These are the activations of a small neural network, seen along a few directions. Each row is one input.
In each table, some parts of the input vary, and every possible input appears once, in random order.
A made-up example of a description, with smaller parts first: ring(5) and (point or ring(9) or (values(2) and line(6))).
Shared parts are said once, and a part with two or three values counts as separate values.

Other details of the inputs shift rows strongly along two fixed directions, in all tables alike. That doesn't count.
These rows show it; all are for the same input, with only those details redrawn:
[-27 -41  -4  -1  12 -14  23   4  23   9 -12  10   4]
[  9   3   3  10   2  12  -8   0  -1   2  -4 -28   3]
[ 23  19   9  11  -3  20 -15  -2 -13   2  -5 -30  -1]
[ 15  10  12   2   0  11   0  -2 -13  10 -14   1  -7]
[  2  -6   8   0   4   3   8   0  -2  10 -14   7  -5]
[ 13   8  13   0   0   9   3  -2 -13  11 -16   9  -8]
[  1  -7  11  -5   4  -1  15   0  -5  15 -19  24  -9]
[ 23  20   9  11  -3  20 -15  -2 -14   2  -5 -30  -1]

Rows:
r1: [-28 -34  -6  -5   9 -23  19   1  19  -3   4  29  12]
r2: [ 28  23   8   8  -4  21 -25  -2  -8  -5  -1 -41   1]
r3: [  2  16   4 -15  -2  -5   9   0  -5  10  -2  41 -12]
r4: [ 23  22   6  12 -10  17 -27  -9 -11 -12   2 -39  -2]
r5: [ 14  25   6   6  -7   8 -13   3  -5 -11  16 -12   2]
r6: [-18 -30 -16  -5  -4  -3   0   8  22  -4   8 -13   5]
r7: [11 19  1 -8 -2 -2  2 -5 -9  7 -6 29 -4]
r8: [  6  16  11  -5  -1  -5  -7  -6 -17   2  -4  17  -1]
r9: [-12   0   2 -19   2 -10  12  -2  -1  10  -1  45  -8]
r10: [  3   6  12 -12  -6   8  14  -5 -16   5  -8  33 -19]
r11: [-21 -20  -8  12   6 -15  -7   3  21 -15  13 -27  21]
r12: [-13  -4   8  -7   5 -16  15  -4 -12  11 -11  41  -2]
r13: [  6  18   7  -9  -1 -11   5  -3 -10  11 -13  36 -10]
r14: [-21 -15 -19  22   5 -12  -1   5  27 -10  10 -38  21]
r15: [  5  -3  -4   4   6   2 -15   3   0  -2  -4 -14  -5]
r16: [ 27  25  -3   8  -2  27 -36   3 -10 -11  16 -45  -6]
r17: [ 15  24   8  11  -6   0 -14   0  -8  -9   4 -13   4]
r18: [  3 -11   1 -12   9  -3   8   1  -6   9 -13  41 -15]
r19: [ 13   2  10  -5  -5  -5  13  -4 -19  13 -13  18 -14]
r20: [-22 -24 -11  -2   8 -14   4  -2  16  -6   9   3  16]
r21: [ 20  21  -2   4   0  24 -20   4 -16  -5   7 -25 -10]
r22: [ -2  17   2 -13  -1  -3  15   1  -9  10  -4  38 -12]
r23: [ 15  22  -3   8  -5   4 -10  -2  -1  -7   6  -9   7]
r24: [-22 -16 -18   8   3 -10   0   8  34 -13  20 -24  14]
r25: [-28 -21 -13   8   6  -6   3   7  21 -16  22 -26  19]
r26: [-23 -17 -13   2   7 -16  -3  -1  20  -4   4 -13  14]
r27: [-21 -18  -8  16   5 -16   7   5  18  -7   6 -13  16]
r28: [-18 -13 -15  14   4 -15  -4   5  29 -12   8 -28  17]
r29: [-17 -30  -7  -5   7   0   6   7  29  -3   7 -13   4]
r30: [ 3 -3 -2  6  7  3 -6  3 -8  4 -8 -4 -7]
r31: [  1  -7   4 -15  -4  -3  22   1  -8   8  -3  23 -15]
r32: [  7  15   4 -14   0  -3   4  -8 -14   9  -7  39  -5]
r33: [-29 -22 -16   6   9 -21  14   2  22   4  -2   3  10]
r34: [  3  -3  -3   2  -7   2  -3   1  -9   6 -10  -4  -2]
r35: [  9  -5  -9  -2  -8   7  -9   0  -1  -2  -1 -10   3]
r36: [17 21  5  6 -5  3 -7 -2 -8 -8  6  0  5]
r37: [ 19  11   3   4  -7  15 -13 -10  -8  -8   2 -15  -2]
r38: [ 10  20   5   5  -5  10 -18   1  -7 -13  20 -19   6]
r39: [ -1  16   9 -12  -1   2   6  -2 -19   3   2  28  -6]
r40: [-14 -39 -11  -8   3 -17  20   0  20   1   0   6   4]
r41: [  5  25  -5   1  -3  14 -14  -2  -9  -6  14 -23   5]
r42: [ 12  -1   1   0   1  13  -6  -1   4  -1  -1 -14   3]
r43: [-9  6  1 -7  0 -8 20  5  1  4 -1 35 -7]
r44: [ 24  13   4   4  -9   6 -14  -4 -10  -4   2 -33  -3]
r45: [-25 -18 -15  11   4  -7   6   9  26 -16  21 -26  17]
r46: [  9   3  16  -6   2   3  13  -2 -14  17 -21  30 -13]
r47: [  7  -2  -3   0  -9   3 -13   1  -3  -1  -6 -14   0]
r48: [-11  -2   6 -16   1  -9   8  -1  -3   4   4  36  -4]
r49: [ -2  -5   8 -14   3   7  17   4  -2   9  -9  26 -12]
r50: [-27 -36  -8   8   5 -12  13  -3  19  -2  -4  -6   4]
r51: [  3  17   6  -3   0  -4   2  -7 -19  12 -10  23  -4]
r52: [  1  -1  -3 -10  -9   8   4   5  -9   4  -3   9  -8]
r53: [  8  18  10  11  -2   1  -8  -3 -18  -2   2  -3   5]
r54: [  4   1   2  -1  -7  11  -7  -4   2  -8   8 -12  -6]
r55: [-13 -30 -11  -5  -1  -8   8   4  22  -5  13 -18   2]
- The inputs of r3 and r13 match in every part but one. If r48 is changed in the same way as r3 into r13, which row does it become? => r8
- The inputs of r44 and r55 match in every part but one. If r26 is changed in the same way as r44 into r55, which row does it become? => r9
- What do these inputs look like to the network? => line(5) and (values(5) or ring(6))
- Which other rows does r50 become when the values(5) part takes its other values? List them by row number. => r19, r30, r34, r46
- Which other rows does r43 become when the ring(6) part takes its other values? List them by row number. => r22, r25, r39, r41, r45
- List by row number the other rows that have the line(5) part in common with r40. => r1, r7, r18, r20, r23, r32, r35, r36, r37, r42
- Which other rows does r33 become when the ring(6) part takes its other values? List them by row number. => r12, r14, r27, r51, r53

Rows:
r56: [-24 -43 -14  -5   1  -9  11   2  27  -8   9 -16  10]
r57: [-24 -26 -10  13  16  -7   0   2  19  -5   3 -24  13]
r58: [ -7 -20   3 -12   1  -5  23   0   4   4  -5  24 -11]
r59: [ 18  15  19  -4  -7  -2   5  -8 -25   8 -15  27  -6]
r60: [ 21  27  18   0  -2  10 -12  -8 -33  10 -11  16  -6]
r61: [ 21  23  12   7 -11  16  -4   2 -15  -1  -2 -16  -4]
r62: [ -1  -8   4  -8   4 -17  10  -3  -4  14 -20  35  -3]
r63: [ 30  33   4  12 -10  21 -21   3 -13   2  -2 -32  -4]
r64: [ -5  -9   9 -17   6   1  18   0 -10  13 -12  45 -20]
r65: [-15 -30 -20  -7   4  -5  -3   4  26  -8   3 -24   9]
r66: [ 36  61   6   7 -12  27 -20 -10 -24  -6  10  -8   5]
r67: [ -5 -11   8 -22   0   0  13  -1 -12  14 -11  49 -15]
r68: [-42 -20 -16   0   4 -22  10   1  30  -3  17 -13  14]
r69: [ 16  14  -5  17   2   7 -20  -2   0  -5  -1 -43   6]
r70: [ -9 -18   7   2   3 -14  22  -3   3   8 -10  23  -4]
r71: [ 21  14   8 -12  -5   8   3  -2 -15  13 -12  26 -23]
r72: [ -2  12 -23  17  -4   1 -21   6   0 -19  28 -49  17]
r73: [-11  -1   1   2  -4 -13  -2   0  10 -11   5  22   0]
r74: [ -1   4  -7  17   2  18 -19   8   8 -11  10 -55  12]
r75: [-19 -17  -4  -7  12 -17  10  10  23  -7  17  12  10]
- What do these inputs look like to the network? => values(5) or (values(3) and line(5))
- Start at r67 and move only the line(5) part, one step at a time. The first step leads to r64. Which rows follow, in order? => r74, r57, r60
- Which other rows does r74 become when the values(3) part takes its other values? List them by row number. => r61, r63

Rows:
r76: [ 10   0   4  17  -5  15  -7   2  13 -12   4 -38   8]
r77: [ -9 -26  -3  12  13 -12   9   2  25   3  -7 -17  12]
r78: [  0  -4   5  16   1  21 -10   2   0 -13   8 -39   7]
r79: [-20  16   0  -8   1 -11  20   4   5   0  12  19  -1]
r80: [ 33  26  22   5 -18  17  -6  -7 -33  -1  -8  -4 -19]
r81: [ 22   9  13   7  -3  -1  -6  -4 -21   5 -14 -12  -6]
r82: [ 24  32  14   4   0  20 -11  -5 -37  17 -22   6  -8]
r83: [ -2  -9 -14  19   6   2  -9   0  21   0  -7 -47  18]
r84: [-45 -16 -16   6  14 -30  13  10  32  -5  15  15   7]
r85: [ 16  16   3 -17  -2  26  -8  -2 -23   8  -6  15 -19]
r86: [ -7  14   3  -4   1 -22   4   8  -6   2  -2  58  -3]
r87: [ 37  24  17 -12 -16  18 -16   1 -30   3   0  -2 -22]
r88: [ -4 -24   2 -19   6  -6  19   3  16   8  -6  35 -15]
r89: [ -5   1 -15   7  -7  -3  -2  -2   9 -15  27 -15  25]
r90: [ 22  11   3 -20 -13  11  -5  -3 -22  10  -9  17 -26]
r91: [-18  -1  -5   4   2 -15 -26 -16  19 -17  16 -29  29]
r92: [-12 -26 -20  -7   2   4   2   6  31   0   1 -13   2]
r93: [ -9 -19  -3  -1   1 -17  16  -5  -5  17 -25  17  -7]
r94: [-20 -35   5 -22  12  -4  20   9   7   9  -3  38 -11]
r95: [-22  -2  -2 -13  -5 -13  29   0   6   5  13  34   5]
r96: [ 11  19 -22  20  -4   2 -30  -1   4 -32  26 -44  25]
r97: [  0  -8  10   5  14   1   5  -2 -11   7 -11   5   0]
- What do these inputs look like to the network? => point or ring(6) or (values(3) and line(5))
- Which other rows does r94 become when the line(5) part takes its other values? List them by row number. => r78, r82, r85, r97
